A small network was trained on invented records. Each row is its activation on one of them, seen along a few directions.
Here are examples, each followed by its value of one field, BUGUD.
The word absent means that the record has no BUGUD.
Other fields move the rows too, some of them a lot.
In the rows, 500 means zero.
Strong random noise was added to every row along 8 fixed directions; ignore it. To show where, here is one row again and again, with new noise each time:
[377 716 432 661  55 562 415 597 527 648 463 691 649 212 714 744 595 475
 598 634 329]
[401 382 355 282 759 625 343 409 748 432 446 326 435 457 361 596 400 489
 488 507 450]
[398 717 104 645 376 409 350 517 499 524 317 428 384 405 788 609 290 490
 409 486 472]
[618 219 391 297 384 382 856 388 260 472 405 433 712 444 540 366 662 824
 268 398 441]
[484 556 686 677 259 512 573 570 453 701 722 665 617 509 584 496 581 455
 619 646 565]
[450 332 363 271 606 614 601 631 856 425 552 457 342 658 228 373 405 549
 699 191 682]
[450 483 549 510 569 536 398 479 486 570 533 388 479 422 442 503 525 495
 408 611 501]
[454 785 352 802 221 630 297 572 687 278 382 586 291 443 686 532 377 368
 440 477 577]
[557 627 621 539 746 554 372 598 375 519 502 262 439 401 510 481 594 383
 365 539 398]
[471 666 382 647 495 409 462 689 416 623 498 373 321 517 565 390 419 474
 467 392 616]

[697 445 740 211 875 645 567 601 528 329 481 396 582 423 351 544 766 376
 557 312 236]	dozo
[453 579 239 503 854 370 154 337 484 410 270 222 307 446 580 628 277 396
 226 579 431]	zofat
[497 556 519 634 205 599 508 408 578 391 483 741 574 427 663 617 540 452
 527 628 432]	zufod
[688 472 455 446 710 321 761 483 129 614 558 316 582 640 698 343 500 569
 400 434 497]	pavo
[600 575 590 776 590 589 391 234 470 339 625 510 482 672 758 493 327 325
 345 811 603]	kufi
[572 466 663 551 638 426 238 283 513 247 424 493 428 516 418 487 502 423
 266 619 518]	tive
[490 366 439 410 595 467 363 282 624 325 398 485 433 519 415 561 427 513
 357 554 516]	gumo
[609 334 872 571 493 551 566 313 403 480 679 607 639 591 453 429 657 465
 384 796 540]	fevas
[496 547 485 468 647 244 453 498 408 763 585 564 626 548 638 649 429 418
 702 526 386]	zufod
[541 457 658 638 210 298 518 472 429 491 536 724 504 560 420 368 568 574
 458 487 679]	lovo
[619 454 541 435 654 734 508 633 607 124 360 289 231 477 253 250 587 517
 335 197 598]	koseb
[478 454 396 451 584 448 492 511 563 476 465 436 343 591 406 421 420 510
 484 418 603]	puz
[339 342 552 426 407 486 457 525 700 732 620 631 459 527 178 520 485 575
 685 528 678]	mas
[807 630 632 589 629 336 553 527 344 226 451 543 510 664 711 409 572 358
 426 323 423]	gumo
[740 560 565 319 714 401 636 626 425 370 440 495 615 554 561 499 655 422
 613 199 296]	pavo
[606 327 256 108 491 635 733 447 577 249 272 474 694 324 558 607 627 670
 502 254 204]	dozo
[409 306 381 442 590 535 582 371 755 577 705 559 461 758 471 454 233 507
 684 519 729]	gogu
[404 277 414 501  25 584 645 345 720 434 546 775 524 553 379 436 451 726
 565 515 739]	zaso
[306 421 341 393 688 341 269 310 533 792 498 421 566 429 499 767 337 472
 535 755 426]	sutil
[495 533 655 490 390 739 494 547 615 457 538 555 592 356 450 573 681 464
 570 544 404]	bifud
[443 439 678 594 344 681 446 441 631 452 606 621 516 446 381 464 557 478
 522 658 563]	gogu
[579 519 540 703 106 445 609 451 351 381 396 688 558 395 635 456 628 586
 327 504 525]	koseb
[671 551 674 456 792 720 359 414 556  89 420 349 436 481 493 457 599 328
 307 535 359]	tive
[395 548 446 578 661 623 297 342 689 525 600 461 443 575 584 620 292 361
 548 726 564]	nuz
[286 391  99 287 337 468 365 333 784 477 265 586 487 344 415 746 354 643
 540 460 447]	pavo
[564 645 326 579 556 336 527 600 391 614 507 457 469 633 746 470 348 443
 581 412 512]	zusef
[588 662 536 711 272 421 520 593 257 506 449 512 535 392 673 427 605 513
 368 509 468]	raput
[472 520 274 435 555 479 536 613 575 518 442 382 384 535 505 441 396 536
 529 306 561]	raput
[506 446 613 468 653 516 414 512 549 532 525 471 430 504 355 500 520 444
 504 504 519]	lemal
[431 296 294 408 180 342 600 337 570 400 342 670 524 483 429 456 486 744
 387 431 594]	tive
[587 453 779 586 763 344 612 537 342 792 842 493 520 778 441 368 482 379
 627 586 693]	kufi
[568 406 523 455 422 608 507 415 604 224 360 563 503 398 428 517 599 526
 371 428 443]	gogu
[364 505 326 495 277 440 348 511 574 496 286 526 424 281 398 605 523 594
 410 464 488]	goz
[348 583 106 372 459 403 422 657 536 751 348 393 456 353 553 652 376 580
 630 377 401]	zusef
[560 471 528 462 353 376 677 486 532 547 608 776 720 649 630 589 499 496
 759 428 460]	absent
[285 451 475 516 195 554 439 464 627 738 586 647 558 356 396 614 513 622
 614 669 557]	rolos
[582 688 386 844 381 555 375 393 602 188 440 558 260 706 785 388 247 371
 317 536 713]	zusef
[227 389 534 589 214 455 211 436 543 641 392 517 299 211 102 492 549 691
 292 652 675]	zufod
[540 367 654 422 499 746 449 404 782 216 538 577 513 532 333 482 555 451
 544 518 535]	sutil
[619 638 339 371 516 571 694 766 582 353 379 524 462 487 605 504 574 427
 690 116 349]	dozo
[515 806 734 720 375 572 410 698 436 674 630 644 626 363 689 695 674 221
 690 681 304]	zofat
[524 464 476 544 362 512 512 485 653 315 450 621 348 584 378 412 472 538
 477 364 675]	rolos
[540 711 321 581 404 370 419 581 423 515 322 541 509 400 757 664 485 425
 483 442 333]	fevas
[496 383 363 564 417 533 512 185 596 389 511 579 528 650 669 503 303 565
 382 674 614]	bip
[533 466 444 302 692 610 506 606 579 414 420 336 470 430 352 473 575 530
 542 311 420]	nuz
[694 420 386 284 649 557 700 435 551 215 415 470 602 609 643 472 519 504
 515 324 341]	puz
[480 285 751 276 814 413 470 602 362 742 565 249 471 396  33 389 720 579
 414 475 518]	raput
[688 370 465 468 464 388 547 211 426 189 322 601 640 544 642 501 526 602
 259 509 417]	mas
[546 367 466 319 655 380 437 458 564 379 383 452 501 494 339 498 531 543
 452 353 449]	zofat
[585 325 680 386 941 396 577 448 398 580 642 342 493 686 365 349 514 453
 480 495 559]	koseb
[278 444 147 366 292 540 464 566 744 678 416 570 472 375 445 650 352 633
 718 411 506]	lemal
[242 357 473 217 303 679 384 590 829 533 359 589 528 187  62 675 687 650
 637 420 377]	absent
[616 514 605 423 526 571 609 592 625 376 546 618 509 578 436 493 595 417
 651 326 496]	donip
[654 785 813 917 420 456 314 559 490 303 594 677 318 678 584 374 494 237
 486 511 672]	zaso
[475 385 525 367 533 401 697 776 512 759 674 462 454 633 253 296 536 592
 767 240 692]	goz
[334 468 374 618 245 369 326 322 436 621 449 534 474 388 510 521 389 636
 342 730 616]	lovo
[848 711 408 361 752 577 878 791 518 325 507 542 619 738 872 525 562 267
 833  86 242]	mas
[458 485 274 475 372 618 294 149 754 192 335 633 599 427 734 771 335 466
 437 704 342]	puz
[546 579 590 497 767 349 562 629 361 788 706 438 515 665 583 502 481 340
 692 530 484]	gumo
[467 530 448 418 212 612 578 600 528 613 446 617 686 278 539 658 664 588
 643 482 314]	bip
[580 671 430 736 364 479 607 523 402 507 562 565 507 602 812 449 419 449
 488 514 573]	kufi
[410 585 508 615 237 281 499 799 469 741 509 604 361 482 278 355 557 590
 661 250 713]	bifud
[643 388 798 573 303 637 823 642 546 452 761 670 508 720 336 208 650 531
 670 350 774]	bifud
[509 596 163 423 475 384 465 533 434 411 148 433 487 307 676 608 499 577
 366 321 261]	lemal
[642 818 785 891 460 497 451 638  75 505 502 411 449 402 715 401 687 344
 228 668 443]	absent
[546 483 495 541 578 477 580 521 541 475 572 503 416 690 511 397 427 425
 553 455 636]	sutil
[521 623 585 603 265 488 501 624 493 517 477 648 486 415 481 531 633 475
 560 427 487]	zaso
[400 343 272 550 172 470 661 296 651 593 622 742 603 669 631 528 269 627
 649 604 709]	lodo
[425 542 807 542 467 511 387 687 305 867 622 412 545 275 251 467 754 537
 523 640 460]	bip
[543 479 740 414 498 680 538 501 474 521 583 511 668 341 439 560 748 499
 506 611 350]	donip
[620 573 694 509 466 474 557 534 329 482 468 557 651 373 553 540 764 479
 443 525 298]	rolos
[499 557 544 464 428 540 669 720 511 706 645 566 603 511 485 477 595 476
 785 400 466]	lodo
[626 588 394 490 305 581 609 632 498 235 322 506 432 422 564 408 597 552
 421 244 470]	lovo
[628 691 477 628 582 517 576 545 456 490 627 532 500 683 794 497 385 326
 632 490 525]	donip
[475 614 549 421 667 483 439 602 483 751 568 493 649 394 557 749 582 350
 723 561 282]	nuz
[593 573 500 390 761 382 531 569 291 595 418 334 611 407 576 559 636 453
 454 438 251]	lodo
[501 476 298 439 500 573 513 512 666 303 383 433 374 532 501 444 419 541
 454 323 562]	goz
[512 187 600 280 452 802 514 284 874 165 489 601 552 511 256 498 577 591
 455 532 525]	fevas

Here are new rows. What is BUGUD for each?
[594 365 688 708 270 439 780 361 378 556 746 753 627 726 631 342 502 518
 512 665 708]	gogu
[645 764 583 512 571 656 605 922 501 435 500 430 434 453 495 401 692 353
 685 181 381]	kufi
[477 590 412 665 307 497 432 422 510 411 462 555 422 499 655 480 413 502
 375 575 593]	tive
[507 340 210 231 494 594 533 352 784 181 238 528 518 447 443 628 465 595
 481 298 396]	bifud
[500 405 306 522 474 424 583 361 330 474 430 378 471 526 614 408 365 649
 273 530 582]	absent
[543 479 786 325 644 573 561 707 586 591 621 529 557 478 226 492 758 421
 736 362 399]	zaso
[543 617 403 568 502 417 529 488 327 606 493 458 613 478 758 561 472 478
 515 552 399]	bifud
[378 570 403 525 557 466 339 493 412 673 413 355 457 321 472 596 501 497
 400 636 422]	lodo
[356 514 334 404 487 509 329 518 704 535 357 524 437 382 374 637 464 522
 562 467 436]	mas
[455 312 640 359 639 630 401 463 625 519 570 402 451 481 199 460 550 533
 482 578 561]	fevas
[311 481 352 298 614 570 344 519 623 675 398 381 524 271 352 723 533 507
 593 560 321]	bifud
[316 490 469 631 416 699 130 308 816 364 492 527 332 435 381 608 323 411
 422 766 633]	zofat
[617 581 785 565 937 493 387 552 240 588 624 198 456 522 463 368 594 330
 347 651 444]	raput
[609 544 549 425 806 444 467 415 428 431 475 408 544 553 588 541 524 378
 446 519 357]	pavo
[443 710 314 755 394 406 421 602 546 636 572 569 328 677 680 449 229 422
 645 476 715]	mas
[721 731 524 691 448 263 467 429 246 374 399 617 640 521 935 599 530 364
 400 531 300]	puz
[441 355 419 311 487 570 680 643 723 643 622 547 476 622 303 420 471 611
 768 295 639]	mas
[544 347 683 389 558 652 590 476 554 417 541 495 544 475 285 440 685 530
 480 520 500]	nuz
[557 433 376 476 477 408 625 616 414 337 322 367 242 568 311 223 502 679
 280 158 711]	absent
[590 517 391 427 492 466 472 472 618 258 332 583 535 478 533 571 514 492
 508 321 393]	kufi
[546 554 798 640 669 247 403 638 220 725 626 411 374 539 321 295 587 457
 436 484 645]	dozo
[318 352 392 444 542 485 118 279 785 384 334 513 334 416 236 592 334 552
 390 588 580]	lemal
[565 515 463 610 433 364 621 430 514 537 592 690 548 754 689 466 377 448
 611 506 599]	bip
[500 560 365 451 407 460 500 634 379 531 311 391 482 317 498 462 604 614
 397 393 378]	zusef
[321 325 154 383 547 492 338 401 600 441 240 246 212 378 263 384 331 762
 202 404 652]	lemal
[413 410 530 330 420 409 539 608 570 682 512 584 565 418 290 544 634 578
 665 414 449]	puz
